A small network was shown many inputs. Here are its activations along a few directions, one row for each input.
Each table varies a few parts of the input and shows all the possible inputs, shuffled.
A made-up example of a description, with smaller parts first: one of 3 separate values, together with either a single point or one of 9 places along a line or (one of 4 places along a line, together with one of 8 places around a ring).
Shared parts are said once, and a part with two or three values counts as separate values.
(in the rows, 100 means zero)

Other details of the inputs shift rows strongly along two fixed directions, in all tables alike. That doesn't count.

Table:
r1: 98	104	112	63	94	83	84	137	112	118	95	112
r2: 28	67	64	91	115	103	101	157	76	117	143	76
r3: 102	116	113	71	108	73	87	135	100	110	110	109
r4: 141	114	120	104	86	105	90	52	104	97	55	106
r5: 101	107	112	68	103	80	84	137	118	121	95	99
r6: 142	106	119	107	91	108	93	58	106	94	50	115
r7: 102	103	110	70	105	83	84	141	118	120	92	106
r8: 149	121	118	120	97	100	111	63	118	77	84	121
r9: 70	80	73	132	90	130	123	73	86	85	124	86
r10: 108	120	110	84	108	75	103	139	129	103	128	104
r11: 151	120	115	128	100	103	111	58	119	78	84	114
r12: 105	122	111	79	101	75	102	135	124	102	129	108
r13: 67	73	74	125	96	128	108	70	61	92	105	86
r14: 69	76	74	130	104	126	108	71	66	96	104	72
r15: 68	71	73	129	102	129	110	74	64	92	102	85
Description of these inputs: one of 3 separate values, together with one of 5 places around a ring.
Changing only the place on the ring of 5 turns r2 into r13. The same change can be made to r7. Which row results?
> r1
Which other rows does r6 become when the choice among 3 separate values takes its other values? List them by row number.
> r8, r15
Which other rows does r12 become when the choice among 3 separate values takes its other values? List them by row number.
> r3, r4

Table:
r16: 135	112	112	122	85	110	119	55	117	75	92	119
r17: 158	144	148	62	115	52	73	121	115	112	70	124
r18: 97	90	88	133	97	122	123	78	108	82	108	97
r19: 69	98	96	74	101	89	87	131	81	113	112	97
r20: 148	125	124	107	111	83	93	72	92	89	87	109
r21: 75	87	83	101	113	100	102	129	83	100	124	105
r22: 74	93	92	84	103	89	100	133	85	101	129	115
r23: 70	79	81	95	100	110	96	123	113	121	102	77
r24: 125	125	134	44	104	58	77	154	115	113	92	142
r25: 59	69	80	94	78	125	105	103	101	110	104	87
r26: 58	81	81	93	79	118	100	101	97	113	106	74
r27: 160	134	142	69	122	54	75	126	121	108	64	130
r28: 133	115	102	144	94	120	116	31	105	78	92	88
r29: 68	78	85	94	110	106	97	126	80	110	101	98
r30: 104	111	104	97	100	89	98	97	81	95	110	108
r31: 76	87	82	106	122	96	102	125	82	100	122	89
r32: 134	105	97	151	101	122	118	38	112	72	85	93
r33: 122	105	96	149	80	133	126	14	93	70	89	90
r34: 64	83	83	96	92	113	94	108	103	119	107	66
r35: 72	79	89	85	93	110	98	135	116	119	102	92
What is each input in this table made of?
> one of 4 places along a line, together with one of 5 places around a ring
Changing only the place on the ring of 5 turns r16 into r32. The same change can be made to r24. Which row results?
> r27
